Each row below holds a small network's activations on one input, seen along a few directions.
Each table varies a few parts of the input and shows all the possible inputs, shuffled.
Descriptions start from the smaller parts, as in this example, which fits no table here: one of 6 places along a line, together with either a single point or one of 9 places along a line or (one of 2 separate values, together with one of 8 places around a ring).
Shared parts are said once, and a part with two or three values counts as separate values.
(in the rows, 128 means zero)

Other details of the inputs vary at random and push rows far along three fixed directions, the same in every table; ignore that.

Rows:
x1: 121,93,172,153,165,147,98,112,138,125,161,158
x2: 117,138,121,118,92,152,153,159,149,103,127,106
x3: 114,138,138,113,76,117,172,141,150,102,113,111
x4: 112,132,135,111,102,144,168,153,143,94,109,107
x5: 115,83,181,167,166,146,82,122,144,114,158,157
x6: 107,177,116,121,88,151,160,142,147,110,121,133
x7: 164,123,79,109,143,79,118,113,95,176,105,96
x8: 115,83,182,164,168,147,86,119,143,113,158,160
x9: 141,135,132,181,169,169,96,91,140,116,186,165
x10: 113,100,160,132,156,94,101,121,120,154,110,153
x11: 177,149,59,107,151,89,133,94,91,171,120,107
x12: 147,124,113,148,156,116,108,111,116,142,143,128
x13: 94,76,178,118,122,117,138,167,136,97,102,119
x14: 121,127,127,122,109,148,139,145,141,114,140,122
x15: 126,131,114,105,104,136,152,146,133,120,127,113
x16: 136,179,98,126,103,177,166,129,151,98,146,116
x17: 123,184,102,124,97,143,147,124,132,127,129,137
x18: 159,191,76,142,131,165,152,99,132,119,162,126
x19: 108,121,151,112,106,151,155,155,150,97,118,115
x20: 98,78,166,113,116,110,136,168,134,105,95,111
x21: 148,213,80,141,107,162,134,98,124,135,157,150
x22: 154,104,105,87,150,72,127,115,92,177,101,104
x23: 120,179,123,117,74,155,154,146,127,109,115,136
x24: 138,71,127,96,153,47,114,137,88,165,81,100
x25: 116,88,185,171,177,145,94,112,138,109,158,162
x26: 139,154,109,143,152,117,107,95,120,160,140,155
x27: 174,142,64,117,147,92,115,103,98,174,127,105
x28: 143,137,137,172,168,175,97,89,144,122,189,165
x29: 126,156,112,117,99,162,164,143,148,97,132,113
x30: 155,133,101,151,157,123,105,101,117,146,150,130
x31: 96,101,202,169,159,139,76,112,135,124,148,185
x32: 114,103,137,101,105,118,142,163,133,118,105,104
x33: 131,56,135,93,147,38,114,143,87,170,61,88
x34: 133,142,123,142,152,114,109,104,124,157,132,154
x35: 106,84,156,97,112,111,141,166,132,115,97,108
x36: 173,144,63,124,149,88,123,101,92,173,120,102
x37: 128,136,111,119,102,139,146,146,137,121,121,102
x38: 139,161,113,151,152,129,100,88,119,156,151,164
x39: 121,187,118,121,75,161,154,141,132,109,123,138
x40: 107,99,151,120,107,132,137,157,139,117,115,111
x41: 85,97,195,114,102,113,124,162,124,113,88,142
x42: 121,128,128,127,108,147,138,146,142,116,139,118
Each input here is: either a single point or one of 11 places along a line or (one of 5 places along a line, together with one of 6 places along a line).

Rows:
x43: 170,146,54,110,109,109,135,127,105,156,132,87
x44: 148,118,130,144,162,86,66,101,81,181,118,147
x45: 115,105,144,141,144,162,156,144,162,80,134,107
x46: 116,114,160,137,123,161,152,132,158,78,155,133
x47: 119,184,91,114,73,144,153,158,127,121,116,123
x48: 161,85,128,156,216,108,93,81,118,149,154,132
x49: 171,176,49,123,92,144,142,122,120,136,158,100
x50: 133,143,90,96,90,71,135,138,105,179,82,94
x51: 124,132,116,123,105,95,117,135,121,161,105,123
x52: 149,109,106,51,114,106,116,142,92,189,112,112
x53: 117,142,145,181,141,156,77,109,146,131,171,177
x54: 163,84,113,158,185,104,66,101,104,169,154,125
x55: 101,179,138,144,104,176,162,126,172,81,149,156
x56: 159,187,77,140,119,180,170,102,150,96,178,121
x57: 87,120,178,116,117,128,154,154,140,94,101,146
x58: 94,101,177,111,122,89,147,136,138,129,85,125
x59: 133,104,172,107,170,168,105,99,131,142,173,172
x60: 91,114,165,106,120,106,153,148,135,109,92,138
x61: 114,74,160,104,133,108,155,151,136,102,103,100
x62: 149,219,56,111,93,133,187,104,139,135,125,119
x63: 162,94,103,165,189,119,72,106,114,162,155,118
x64: 115,143,137,112,122,120,156,127,117,118,101,136
x65: 152,151,104,187,142,190,97,106,148,113,203,143
x66: 161,117,74,81,138,79,167,126,105,147,94,73
x67: 129,135,127,164,151,129,75,106,120,153,156,170
x68: 106,106,168,122,100,109,111,160,113,127,84,127
x69: 94,149,153,148,90,172,127,155,141,98,132,149
x70: 102,65,163,134,123,132,117,177,144,103,114,99
x71: 98,96,191,112,134,99,134,140,117,113,81,137
x72: 109,147,172,143,121,156,143,126,142,89,120,152
What is each input in this table made of?
Answer: one of 2 separate values, together with either a single point or one of 6 places along a line or one of 8 places along a line
The inputs of x62 and x51 match in every part but the choice among 2 separate values. If x72 is changed in the same way as x62 into x51, which row does it become?
Answer: x68

Rows:
x73: 167,135,83,81,127,112,134,116,99,151,129,122
x74: 97,131,143,141,100,179,147,161,162,93,127,111
x75: 103,91,182,132,113,123,156,155,151,81,104,116
x76: 123,99,168,169,173,105,64,103,89,158,138,170
x77: 138,154,89,139,104,134,147,130,138,111,130,106
x78: 148,110,103,117,133,81,133,132,106,164,91,85
x79: 117,157,156,149,104,208,163,144,173,75,159,132
x80: 114,135,153,164,94,159,145,152,164,69,146,122
x81: 148,133,91,98,142,106,147,118,111,157,102,95
x82: 105,102,144,108,129,128,153,158,142,114,112,123
x83: 159,149,75,107,125,125,118,117,107,156,140,108
x84: 104,162,137,122,101,146,153,133,133,110,111,152
x85: 120,86,162,176,197,140,61,104,132,148,166,156
x86: 89,83,172,113,123,109,146,160,145,89,102,116
x87: 133,52,179,176,190,89,66,101,116,155,128,142
x88: 118,98,141,102,104,130,127,168,128,122,121,121
x89: 156,133,75,95,126,105,130,142,107,169,121,109
x90: 146,99,89,99,131,56,125,142,99,160,96,104
x91: 111,58,213,148,200,75,68,103,77,157,120,173
x92: 78,69,188,108,111,129,129,191,146,105,99,108
x93: 151,113,90,109,128,59,126,128,100,152,97,90
x94: 125,124,129,94,118,138,143,139,127,119,126,114
x95: 163,135,97,107,109,113,133,129,105,153,116,94
x96: 109,151,135,143,115,164,154,137,164,67,159,134
x97: 101,114,161,138,116,147,154,144,158,75,124,125
x98: 107,85,167,86,112,129,143,169,133,108,111,126
x99: 126,124,120,119,137,125,151,127,132,128,111,107
x100: 169,197,44,131,125,147,158,100,133,124,168,134
x101: 162,115,103,83,132,96,130,110,93,153,105,103
x102: 118,176,93,161,104,190,147,131,165,88,166,125
x103: 152,138,78,95,145,110,144,123,111,161,121,116
x104: 111,98,158,121,115,117,161,147,141,102,93,105
x105: 73,111,201,110,100,125,139,162,151,99,80,151
x106: 107,104,152,98,128,130,145,158,136,117,113,113
x107: 155,167,59,128,121,109,134,117,119,134,144,106
x108: 123,135,170,179,167,131,51,90,139,155,152,193
x109: 118,139,112,130,113,163,138,154,148,119,142,126
x110: 136,51,190,137,197,103,67,96,106,155,136,152
x111: 175,144,97,102,122,122,139,103,103,142,127,108
x112: 149,124,89,121,129,87,122,134,114,140,131,121
x113: 150,123,145,161,182,169,74,74,127,126,196,172
x114: 115,162,126,118,108,136,151,128,118,121,111,147
x115: 93,136,133,143,106,173,147,160,165,89,137,114
x116: 174,199,50,135,126,137,157,89,128,121,159,117
x117: 119,162,117,129,97,131,137,144,102,127,118,128
x118: 149,99,104,71,148,74,135,140,96,175,97,110
x119: 136,152,95,106,111,82,120,126,98,171,85,130
x120: 123,104,147,108,129,115,152,144,128,130,94,99
x121: 136,202,75,138,121,201,161,114,157,105,173,125
x122: 149,102,110,92,114,95,117,133,97,151,98,94
x123: 95,117,150,128,111,160,160,157,163,81,131,137
x124: 152,135,140,176,191,174,88,77,138,138,191,167
x125: 165,177,66,137,120,144,143,113,124,151,138,99
x126: 84,95,179,98,90,90,154,125,156,156,131,136
x127: 93,102,147,132,102,144,142,172,156,94,121,126
x128: 132,50,176,141,184,101,46,108,102,155,143,149
x129: 124,60,163,165,198,107,62,115,122,159,149,159
x130: 154,93,171,156,181,136,83,88,118,142,162,155
x131: 82,108,188,110,104,123,151,163,123,98,86,143
x132: 137,90,99,98,139,45,119,137,95,161,85,90
x133: 168,175,71,133,137,136,157,96,124,145,137,106
x134: 153,199,89,100,123,103,131,96,124,165,108,138
x135: 152,177,84,111,129,107,145,102,82,155,117,132
x136: 95,101,160,122,113,137,160,151,153,88,101,112
x137: 102,87,187,124,109,110,156,162,148,77,102,112
x138: 88,120,158,134,126,167,152,151,165,84,134,125
x139: 158,246,64,130,110,161,143,82,142,142,149,157
x140: 169,149,73,133,120,95,138,113,111,147,119,97
x141: 124,177,101,138,99,140,131,125,121,134,122,146
x142: 133,190,96,154,96,214,150,134,164,98,172,124
x143: 147,149,72,123,125,118,142,123,120,151,115,92
x144: 106,87,141,102,136,94,144,144,127,122,91,106
x145: 156,105,95,85,120,92,113,136,93,161,113,112
x146: 88,128,178,121,105,140,152,157,119,93,108,141
x147: 103,185,134,164,84,196,142,143,146,85,151,158
x148: 130,149,145,152,85,200,134,139,156,79,162,128
x149: 106,127,130,110,77,95,144,118,148,174,143,126
x150: 102,84,174,117,103,140,124,165,138,106,111,111
x151: 139,200,136,197,153,180,64,72,162,138,191,198
x152: 84,127,174,135,90,140,138,170,119,96,112,132
x153: 124,128,151,178,162,132,71,96,109,150,150,183
x154: 158,125,141,185,174,158,79,94,131,148,180,152
x155: 150,131,133,183,188,148,88,81,141,116,205,187
x156: 144,132,124,205,178,165,78,76,142,131,187,160
x157: 131,148,107,107,112,83,114,126,107,169,84,130
x158: 131,134,120,89,130,70,130,119,96,168,74,137
What is each input in this table made of?
Answer: one of 2 separate values, together with either a single point or one of 10 places along a line or (one of 4 places along a line, together with one of 8 places along a line)
The inputs of x86 and x132 match in every part but the choice among 2 separate values. If x97 is changed in the same way as x86 into x132, which row does it become?
Answer: x77
The inputs of x106 and x92 match in every part but the choice among 2 separate values. If x105 is changed in the same way as x106 into x92, which row does it become?
Answer: x157
The inputs of x119 and x158 match in every part but the choice among 2 separate values. If x122 is changed in the same way as x119 into x158, which row does it become?
Answer: x101
Which other rows does x80 become when the place on the line of 4 takes its other values? List them by row number.
Answer: x93, x107, x112
Which other rows does x156 become when the choice among 2 separate values takes its other values? List them by row number.
Answer: x136
Which other rows does x149 become when the choice among 2 separate values takes its other values? List them by row number.
Answer: x126
Which other rows does x103 become when the place on the line of 8 takes its other values? List them by row number.
Answer: x73, x82, x98, x100, x118, x123, x155
